Each row below holds a small network's activations on one input, seen along a few directions.
In each table, some parts of the input vary, and every possible input appears once, in random order.
Descriptions start from the smaller parts, as in this example, which fits no table here: one of 2 separate values, together with either a single point or one of 11 places along a line or (one of 4 places along a line, together with one of 5 places around a ring).
Shared parts are said once, and a part with two or three values counts as separate values.
In the rows, zero is written as 128.

Other details of the inputs vary at random and push rows far along two fixed directions, the same in every table; ignore that.

A family of inputs:
x1: [102 160 123 109  92  99 113  86  94 130  84 105 162]
x2: [ 81 168 114 213  88 151  88 135 169 234 151 103 146]
x3: [144 139 138 174 131 155 133 158 218 197 185 140  90]
x4: [ 78 168 110 218  96 136  83 156 156 231 159 108 147]
x5: [ 94 142 108 114 100 112 117  84  79 137  90 104 166]
x6: [ 96 171 126 109 104  95  97 100  94 115  87 104 158]
x7: [100 153 110 119 116  93  88 107  84 115  91 101 166]
x8: [ 91 140  99 122 111 104 109 104  69 130  89 106 164]
x9: [175 129 155 165 172 176 141 197 241 175 205 152  55]
x10: [162 128 138  82 157 117 143 121 126  82 122 130 108]
x11: [172  57 158 107 157 154 187 148 139  50 153 183  98]
x12: [ 93 148 109 116 110  91  86 108  85 116  90 104 158]
x13: [169 130 152 160 176 173 144 195 241 177 212 157  61]
x14: [193  85 147  72 184 131 160 163 134  83 150 149  78]
x15: [159 115 134  76 146 125 160 112 126 100 115 137 111]
x16: [147 141 140 175 133 164 132 162 217 197 176 136  91]
x17: [139  84 153 114 129 140 164 133 109  61 127 165 136]
x18: [153 107 128  80 164 119 136 139 112  90 122 135 112]
x19: [163  99 119  97 157 122 154 128  97  98 126 129 111]
x20: [ 78 126 131 151  86 123 114 103  84  88  84 134 185]
x21: [156 123 138  79 151 115 141 122 127  82 121 133 100]
x22: [ 94 138 100 126 104  98 106 101  70 127  91 104 156]
x23: [161  99 134  82 141 130 163 115 103 109 126 130 110]
x24: [ 98 139 102 128 107 106 105 106  69 128  83 100 158]
x25: [ 88 188 119 209  89 135  87 128 188 225 152 108 151]
x26: [169  60 157 104 162 161 190 152 138  53 152 185 106]
x27: [ 78 176 115 212 104 135  61 161 174 216 149 105 145]
x28: [ 96 139 109 117  94 106 114  81  80 134  92 102 158]
x29: [144  85 147 120 135 140 162 125 112  58 128 164 139]
x30: [166 100 128  88 146 131 163 109 107 104 127 127 113]
Each input here is: one of 5 separate values, together with either a single point or one of 5 places around a ring.
Q: Changing only the choice among 5 separate values turns x29 into x20. The same change can be made to x30. Which row results?
A: x2
Q: Which other rows does x12 become when the choice among 5 separate values takes its other values? List them by row number.
A: x7, x14, x18, x27
Q: Which other rows agree with x17 in the choice among 5 separate values? List them by row number.
A: x1, x4, x6, x14, x23

A family of inputs:
x31: [113 101 126 135 119 121 127 122  92  91 114 141 158]
x32: [226  69 142 143 202 190 188 209 236 201 240 159  19]
x33: [103 168 121 137 110 110  99 116 142 155 124 111 151]
x34: [ 87 129 117 182 105 130 108 132 114 134 125 134 166]
x35: [127 131  99 114 125 116 128 107  88 154 108 103 131]
x36: [116 150 125 111 127 101  98 130 108 114 106 111 130]
x37: [102 161 132 168  94 134 108 113 147 163 124 116 152]
x38: [130 130 106 112 125 116 126 106  85 155 110 101 135]
x39: [114 148 122 113 129 102  92 131 114 119 102 111 137]
x40: [115 156 121 111 123 108 113 105 125 122 110 113 140]
x41: [103 123 133 127 105 128 126 114 110 114 108 136 156]
x42: [105 128 135 128 108 131 131 115 104 112 107 132 158]
x43: [100 126 129 129 108 133 128 111 109 111 108 135 152]
x44: [104 113 126 147 108 120 124 124  93 101 121 138 157]
x45: [203 106 152 116 192 161 174 178 216 135 199 162  52]
x46: [120 121 141 242 132 181 121 198 215 203 216 157 117]
x47: [ 98 170 115 144 121 112  82 138 129 146 114 106 141]
x48: [199  77 155  40 161 126 193 108 106  38 114 153  85]
x49: [123 128 100 112 125 118 125 104  90 152 110  99 129]
x50: [ 65 207 119 245  98 142  42 178 207 252 171 100 146]
x51: [157  90 153 117 144 156 171 153 153 106 160 162  97]
x52: [126 128 107 114 119 110 128 107  89 157 113 102 128]
x53: [115 148 121 112 136 106  98 128 111 113 102 112 130]
x54: [158 119 147 154 136 160 147 154 202 158 173 147  94]
x55: [199  96 148  32 182 114 180 117 110  47 117 144  92]
x56: [103 169 126 138 110 108 101 113 137 152 126 112 142]
x57: [119 142 127 124 107 122 130 100 118 115 101 121 144]
x58: [ 98 114 119 150 113 127 120 121  96 101 117 134 161]
x59: [195  80 148  47 161 137 187 106 112  40 111 148  87]
x60: [116 114 131  96 117 121 146 102  81  76  88 138 152]
Q: Changing only one part turns x48 into x54. The same change can be made to x51. Which row results?
A: x41
Q: Describe the family of inputs behind these rows.
A: one of 5 separate values, together with either a single point or one of 5 places along a line
Q: Which other rows agree with x45 in the choice among 5 separate values? List them by row number.
A: x34, x35, x47, x57, x60
